Each row below holds a small network's activations on one input, seen along a few directions.
In each table, some parts of the input vary, and every possible input appears once, in random order.
Descriptions start from the smaller parts, as in this example, which fits no table here: one of 5 places around a ring, together with either a single point or (one of 2 separate values, together with one of 4 places along a line) or one of 9 places along a line.
Shared parts are said once, and a part with two or three values counts as separate values.
In the rows, zero is written as 128.

Other details of the inputs shift rows strongly along two fixed directions, in all tables alike. That doesn't count.
These rows show it; all are for the same input, with only those details redrawn:
[ 99  70  98 109 140 164 147 149 112  89 136 147 148]
[108  84  99 115 143 161 146 152 110  90 135 144 151]
[115 108 108 119 104 127 135 116 145 132 128 127 123]
[194 237 119 173 122  93 123 142 129 153 117  94 135]
[182 210 112 166 149 120 131 166 105 121 123 109 155]
[131 135 111 130 104 118 132 118 144 139 125 119 123]
[131 134 111 130 103 117 132 117 146 140 125 119 122]
[128 130 111 128 103 119 133 116 146 138 126 120 122]

A family of inputs:
x1: [119 123 144 136 118 110 131 114 140 151 128 130 124]
x2: [137 130 127 121 109 125 120 112 144 137 130 132 108]
x3: [138 139 132 124 167 147 122 162  94  98 123 129 143]
x4: [118 137 139 120 123 117 118 107 139 141 133 117 122]
x5: [147 141 135 148 168 132 129 166  99 107 122 141 141]
x6: [141 133 129 121 108 128 125 118 139 139 127 131 113]
x7: [130 141 114 128 162 136 138 168  97  96 122 120 157]
x8: [110 105 134 100 120 124 122 115 137 126 125 131 110]
x9: [153 143 123 137 158 157 124 159 100 101 130 137 142]
x10: [ 87  70 129  97 150 162 139 138 105  93 139 141 149]
x11: [129 135 139 110 115 114 122 118 137 141 119 121 111]
x12: [101  80 113 129 155 141 147 160 108  97 123 144 149]
x13: [128 130 110 128 105 121 133 119 144 137 126 120 123]
x14: [115  96 138 121 121 121 131 123 136 137 119 142 112]
x15: [171 210 142 151 162 119 125 160  96 125 128 107 158]
x16: [119 125 143 139 121 108 127 112 142 148 130 130 121]
x17: [107  84 119 117 151 174 133 140 106  95 147 148 151]
x18: [119 138 141 121 119 118 117 107 138 144 129 114 122]
x19: [153 143 121 136 161 155 124 158 101 100 134 140 141]
x20: [124 131 137 113 121 117 114 113 140 138 122 121 107]
x21: [130 131 131 125 108 129 129 109 139 143 139 127 127]
x22: [128 131 129 130 116 131 121 105 141 140 142 127 123]
x23: [117 109 129 120 107 137 130 105 139 136 139 130 125]
x24: [114  98 139 127 123 122 122 118 139 137 118 138 107]
x25: [117 122 144 141 122 114 123 111 140 149 127 128 121]
x26: [116 133 140 116 119 115 122 108 139 139 133 118 124]
x27: [119 122 144 140 120 113 131 114 137 147 126 126 124]
x28: [125 105 127 114 108 138 127 114 138 130 128 135 111]
x29: [146 137 137 148 164 135 133 166  97 108 118 137 141]
x30: [131 136 130 129 112 126 124 108 141 140 141 127 125]
x31: [121 128 143 143 125 110 123 110 142 150 130 128 119]
x32: [127 131 139 112 117 117 121 117 135 136 118 118 111]
x33: [127 120 139 136 126 113 120 119 140 142 119 134 106]
What do these inputs look like to the network?
Answer: one of 3 separate values, together with either a single point or (one of 2 separate values, together with one of 5 places around a ring)
The inputs of x27 and x23 match in every part but the choice among 3 separate values. If x33 is changed in the same way as x27 into x23, which row does it become?
Answer: x19
Change only the place on the ring of 5 in x17. List by row number the other rows that result.
Answer: x21, x22, x23, x30
Change only the place on the ring of 5 in x27. List by row number the other rows that result.
Answer: x1, x16, x25, x31
Change only the choice among 2 separate values in x10. List by row number the other rows that result.
Answer: x32

A family of inputs:
x34: [183 201 110 181  74  93 125 103 172 182 122 113 102]
x35: [ 70  53 100  75  70 134 127  63 181 140 145 129  93]
x36: [163 122 128 161 171 155 128 172  98 100 124 161 135]
x37: [182 224 149 148 131  90  97 116 138 158 117 101  98]
x38: [127 140 133 151 175 132 141 170  92 113 122 125 165]
x39: [ 70  74 141 100  96 113 120  61 173 157 144 127 100]
x40: [ 92  79 111  80  68 137 124  76 173 145 147 130 106]
x41: [180 214 147 156 123  80 112 136 135 169  94  98 103]
x42: [130 130 149 133 167 160 143 155  83 100 145 136 171]
x43: [144 126 129 180 171 147 139 162  95 113 140 154 162]
x44: [118 102 130 118 165 155 117 155 102  88 120 139 130]
x45: [124  91 143  98 155 172 134 152  89  89 133 151 136]
x46: [112  84 126 111 161 136 141 172 101  88 112 151 132]
x47: [155 203 150 169 112  55 129 121 148 176 111  96 122]
x48: [ 93  92 131 131 168 153 130 146 101  94 136 135 159]
x49: [110  91 117  91  77 144 140  92 149 135 141 125 118]
x50: [187 225 157 141 120  96  96 119 135 164 120 108 106]
x51: [ 86  72  99  95  65 101 145  91 176 147 117 128 102]
x52: [ 98  87  98 103  88 124 141 107 156 141 117 122 116]
x53: [140 145  97 137 155 155 130 163 100  88 130 118 160]
x54: [125 134 142 130 176 157 128 155  91 100 151 140 172]
What do these inputs look like to the network?
Answer: one of 3 separate values, together with either a single point or one of 6 places along a line
The inputs of x48 and x44 match in every part but the choice among 3 separate values. If x54 is changed in the same way as x48 into x44, which row does it become?
Answer: x50
List by row number the other rows that have the choice among 3 separate values in common with x51.
Answer: x34, x35, x40, x49, x52, x53
Change only the choice among 3 separate values in x34. List by row number the other rows that result.
Answer: x36, x43
